These are the activations of a small neural network, seen along a few directions. Each row is one input.
In each table, some parts of the input vary, and every possible input appears once, in random order.
Descriptions start from the smaller parts, as in this example, which fits no table here: one of 6 places along a line, together with either a single point or one of 9 places along a line or (one of 2 separate values, together with one of 5 places around a ring).
Shared parts are said once, and a part with two or three values counts as separate values.
In the rows, 100 means zero.

Other details of the inputs shift rows strongly along two fixed directions, in all tables alike. That doesn't count.

Table:
r1:  63 131  71  87 141 104 147  69  96 108 144  69  80
r2: 110  90 110 104  84 108  93 112  98 100  91 107 102
r3: 138  84 102 111  86 115  60 119  95  82  83 119 125
r4: 160 100 101  78 118  80  83 127  84  83 114 108 105
r5: 138  83 109 109  83 113  62 121  96  86  78 118 127
r6:  20 103 114 113  63 113 155  81 113 129  77  81  78
r7: 138  85 105 111  80 119  54 121  98  85  79 113 119
r8:  96  96  99 103 101  95  63 100 111  95  87 113 108
r9: 140  87 100 113  87 121  57 116  97  84  82 120 128
r10: 160  97  96  81 122  80  85 122  81  79 118 114 114
r11:  67 123  82  98 155  64 133  57 108 114 143  83  76
r12: 158  97  93  86 121  91  78 119  81  83 121 114 110
r13: 139  79 104 105  79 110  65 122  94  86  73 121 122
r14: 142  81 110 104  83 105  67 126  96  86  79 120 122
r15: 125  86  98 105 100  92  43 112 100  85  77 129 120
r16:  68 133  71  88 142 102 147  72  94 110 151  68  77
r17: 110  92 107 101  84 107  91 114 102 100  90 101 104
r18: 142 103  89  87 136  76  54 111  89  81 119 124 110
r19:  95  91 114 102  72 108  99 106 107 102  78  98 104
r20: 116 126  75  72 161  81 131  90  75  95 162  85  86
r21: 116 122  71  72 158  75 135  93  79  93 161  88  90
r22:  14 106 104 122  66 134 139  71 122 124  83  73  83
r23:  23  90 121 140  36 147 114  85 122 124  57  91  94
r24: 143  82 117 102  75 103  68 125  94  89  80 121 116
r25: 159  98  80  86 131  95  74 113  77  74 116 112 115
r26: 139  84 109 105  76 111  61 125  99  89  80 115 118
r27:  93  93 108 107  78 121  90 102 108 101  79  97 108
r28:  58 128  77  89 150  74 129  73  99 108 143  89  81
r29: 106  93 107 117 103  85  65  88 119 104  87 108 102
r30:  16 109 110 119  67 129 142  77 119 129  87  73  81
r31: 118 123  77  83 180  52 108  72  92  97 160  94  80
r32:  95  88 111 105  72 107 102 106 100 103  74 104 105
r33:  24  87 121 131  32 139 119  88 131 126  52  88  95
r34: 124 122  82  57 155  63 141 100  84  92 153  85  81
r35:  97  94 114 105  72 106  98 110 105 104  83  99 101
r36: 117 122  72  79 179  52 107  70  98  95 154  89  83
r37:  26 102 115 108  63 108 158  84 115 129  78  83  78
r38:  94  94  96 115  85 127  90  96 101  99  80 103 110
r39: 142  82 123  99  71  97  75 130  97  92  76 122 111
r40: 102  90 117 101  74  98 108 113 105 103  82 108 103
r41:  22 103 105 129  91  96 123  55 130 128  81  88  80
r42: 109  91 106  97  86 108  91 110 103  96  85 100 106
r43:  24 106 119 114  64 112 154  84 113 130  88  80  74
r44: 123 123  80  65 160  63 141  99  76  92 159  89  85
r45: 107  92 100 104  91 113  90 104  95  96  84 104 112
r46:  70 123  77  77 146  83 163  78  85 109 145  72  74
r47: 107  97 100 114  88 124  82 102  98  98  91 105 111
r48:  96  99 100 105 101  93  63 103 108  97  91 113 106
r49: 115  94 116  95  79  95  99 119 103 100  87 105  98
r50:  95  92 117 101  72 105 101 110 107 102  75  99 101
Each input here is: one of 5 places around a ring, together with either one of 2 separate values or one of 8 places along a line.
The inputs of r9 and r38 match in every part but the place on the ring of 5. If r14 is changed in the same way as r9 into r38, which row does it become?
Answer: r46
The inputs of r36 and r29 match in every part but the place on the ring of 5. If r8 is changed in the same way as r36 into r29, which row does it become?
Answer: r48
A walk changes only the place on the ring of 5. It starts at r30 and steps to r20. List the rest of the walk in order.
Answer: r5, r45, r27
Which other rows agree with r18 in the place on the ring of 5? List them by row number.
Answer: r2, r12, r20, r23, r24, r31, r39, r43, r47
Which other rows does r26 become when the place on the line of 8 takes its other values? List them by row number.
Answer: r4, r7, r16, r17, r30, r35, r49
A walk changes only the place on the line of 8. It starts at r1 and steps to r22. List the rest of the walk in order.
Answer: r27, r33, r42, r19, r50, r34

Table:
r51: 105  88 127  94  71  84  95 120 112 104  85 103  94
r52:  96  82 127 124  70  94  94  88 129 109  77 103 104
r53: 144  73 108 104  88  97  88 116 104  87  81 114 133
r54: 147 100  94 101 145  77  78  86  81  93 125 117 101
r55:  66  98 117 107  79  99 104  99  92 120  86 103  80
r56:  98  91 113 120  78  94  43 115 120  96  74 133 116
r57:  97 110  87  73 123  95 132 105  64 101 120 101  91
r58: 159  95  87  97 131  76  94 114  79  76 117 124 126
r59:  46 106 111 129  92  89 133  70 122 125 101  99  82
r60: 115 104 106 116  68 143  52 125 109  95 105 101 121
r61:  76  98 110  87  69 120 135 104 104 105  72  81  91
r62: 107  91 112 111  79 109  43 106 129  97  62 103 112
r63: 105  97 133 108  40 150 103 136 100 107  92  96  97
r64:  41 105  92  93  96 103 130  91 117 107 106  85 102
r65: 115  89  95 112 107 107  98  92  80  97  90 114 117
r66: 106  86 101 118  85 116  36 102 117  94  67 116 105
r67: 115 133  82  98 152 104 158  83  83 105 184  58  81
r68:  52 118 109  89  93  93 147  85 115 127 100  62  63
r69:  97 108 104 107 113  92 118  68 120 113 103  78  85
r70:  46 109  99 113 106 103  86  76 107 116 100 103  89
r71:  89 100  86  99 105 113  76 103  88  94  92 118 118
r72: 105 120  75  80 153  87 158  71  92  99 137  65  90
r73:  77  99 123 108  69  86 104 114 107 112  84 113  89
r74:  90  84 121  92  53 110 119 121 104 100  70 102 108
r75: 106 117  78  73 143  75 125  93  81 106 142  82  62
r76: 132  98  72  89 123 107  66 106  85  73 105 109 115
r77: 138  97  83  74 110 102 102 116  70  83 105 104  97
r78: 102 111  78  86 129  86  93 112  90  84 119 117 116
r79: 180  84  75  95 130  98  72 106  76  73 107 114 121
r80: 167  92  87 105 138  83  67  90  89  81 115 106  98
r81:  52 103 110 100  68 105 145 108  96 113  87 104  94
r82:  71 113  86  89 108 111 115  88 110  98  98  79 102
r83:  57 100 112 108  86  92  91  91 131 109  93  94  97
Describe the family of inputs behind these rows.
Answer: one of 3 separate values, together with either a single point or (one of 2 separate values, together with one of 5 places around a ring)
The inputs of r59 and r73 match in every part but the choice among 3 separate values. If r53 is changed in the same way as r59 into r73, which row does it become?
Answer: r74
Which other rows does r52 become when the choice among 2 separate values takes its other values? List them by row number.
Answer: r53
Which other rows does r58 become when the choice among 2 separate values takes its other values? List them by row number.
Answer: r59
Which other rows does r57 become when the choice among 3 separate values takes its other values? List them by row number.
Answer: r65, r71
